M =
-.38	-.55	.18	.02	.31	.30	.37	-.17	.13
.30	.11	.40	.34	-.05	-.36	-.03	.39	.30
-.22	.60	-.24	-.14	-.32	.31	.05	-.05	-.17
.32	-.05	-.26	-.25	.52	-.28	-.43	-.04	-.26
Rows and columns are counted from 1.
row 1 col 1 => -.38
row 3 col 6 => .31
row 4 col 6 => -.28
row 1 col 6 => .30
row 2 col 9 => .30
row 3 col 7 => .05
row 1 col 9 => .13
row 3 col 5 => -.32
row 2 col 3 => .40
row 2 col 4 => .34
row 1 col 7 => .37
row 1 col 2 => -.55
row 4 col 1 => .32
row 3 col 4 => -.14
row 1 col 8 => -.17
row 2 col 1 => .30
row 1 col 4 => .02

X =
.01 -.01 -.02 -.01
.00 .00 .00 .00
.00 .00 -.01 .00
.19 -.09 -.06 .56
Indices start at 1.
(1, 1) => .01
(4, 2) => -.09
(1, 4) => -.01
(2, 4) => .00
(2, 2) => .00
(1, 2) => -.01
(3, 3) => -.01
(3, 2) => .00

grid =
.14 -.21 .25 .02 -.07 .03 -.11 -.21
.63 .18 .30 .00 .02 .08 .14 .09
-.45 -.11 -.17 .00 -.03 -.08 -.13 -.06
-.11 -.02 -.03 .01 -.01 -.03 -.04 -.01
-.62 -.17 -.24 .00 -.04 -.12 -.17 -.09
.06 .03 .05 -.01 -.02 .00 .00 .01
.05 -.06 .07 .00 -.03 .00 -.01 -.06
-.14 .26 -.32 .02 .04 -.05 .18 .25
-.20 -.04 -.06 .01 -.02 -.05 -.07 -.03
-.25 -.06 -.08 .01 -.02 -.05 -.08 -.04
-.03 .08 -.09 .01 .00 -.03 .08 .08
-.11 -.02 -.03 -.01 -.02 -.04 -.04 -.01
.07 .02 .05 .01 .00 -.01 .00 .01
-.13 -.03 -.04 -.01 -.01 -.04 -.06 -.01
Indices start at 1.
(1, 1) = .14
(9, 2) = -.04
(12, 3) = -.03
(14, 1) = -.13
(12, 8) = -.01
(4, 4) = .01
(5, 1) = -.62
(5, 5) = -.04
(8, 2) = .26
(8, 8) = .25
(8, 4) = .02
(11, 6) = -.03
(4, 5) = -.01
(10, 7) = -.08
(14, 5) = -.01
(8, 5) = .04
(7, 5) = -.03
(11, 4) = .01
(7, 7) = -.01
(9, 3) = -.06
(6, 4) = -.01
(6, 1) = .06
(11, 8) = .08
(2, 4) = .00
(7, 3) = .07
(13, 4) = .01
(13, 7) = .00
(10, 2) = -.06
(13, 8) = .01
(1, 6) = .03
(1, 5) = -.07
(10, 8) = -.04
(3, 2) = -.11
(6, 7) = .00
(6, 6) = .00

W =
array([[-38,  48,  12,  -5,  19],
       [ -9,  29,  23,  14, -35],
       [ 23,  -8,  15,  50, -20]])
Indices start at 1.
row 1 col 1 => -38
row 2 col 5 => -35
row 2 col 3 => 23
row 2 col 4 => 14
row 1 col 4 => -5
row 3 col 2 => -8
row 1 col 5 => 19
row 3 col 1 => 23

B =
-.03 -.14 .14 .01 -.31 .05 -.40 .09 .03 .32 .11 -.12 .03
-.05 .29 .11 .01 -.20 .07 .62 -.11 .04 .24 .11 .18 .05
-.04 .22 .06 .37 -.04 -.20 .46 .12 -.12 .14 .11 .14 -.09
.02 .27 -.06 -.32 .53 .28 .64 -.22 .18 -.29 -.08 .18 .18
-.03 -.17 .11 .06 -.23 .01 -.42 .15 .04 .27 .10 -.13 .00
-.03 .11 .08 .22 -.11 -.09 .20 .09 -.06 .18 .12 .06 -.04
Rows and columns are counted from 1.
(1, 1): -.03
(6, 11): .12
(5, 7): -.42
(5, 11): .10
(4, 6): .28
(1, 7): -.40
(5, 9): .04
(1, 10): .32
(2, 13): .05
(6, 2): .11
(1, 6): .05
(3, 9): -.12
(3, 1): -.04
(6, 1): -.03
(3, 12): .14
(6, 7): .20
(1, 4): .01
(1, 8): .09
(4, 10): -.29
(3, 4): .37
(3, 5): -.04
(2, 3): .11
(4, 1): .02
(3, 8): .12
(5, 12): -.13
(5, 8): .15
(3, 11): .11
(1, 13): .03
(6, 4): .22
(1, 11): .11
(3, 13): -.09
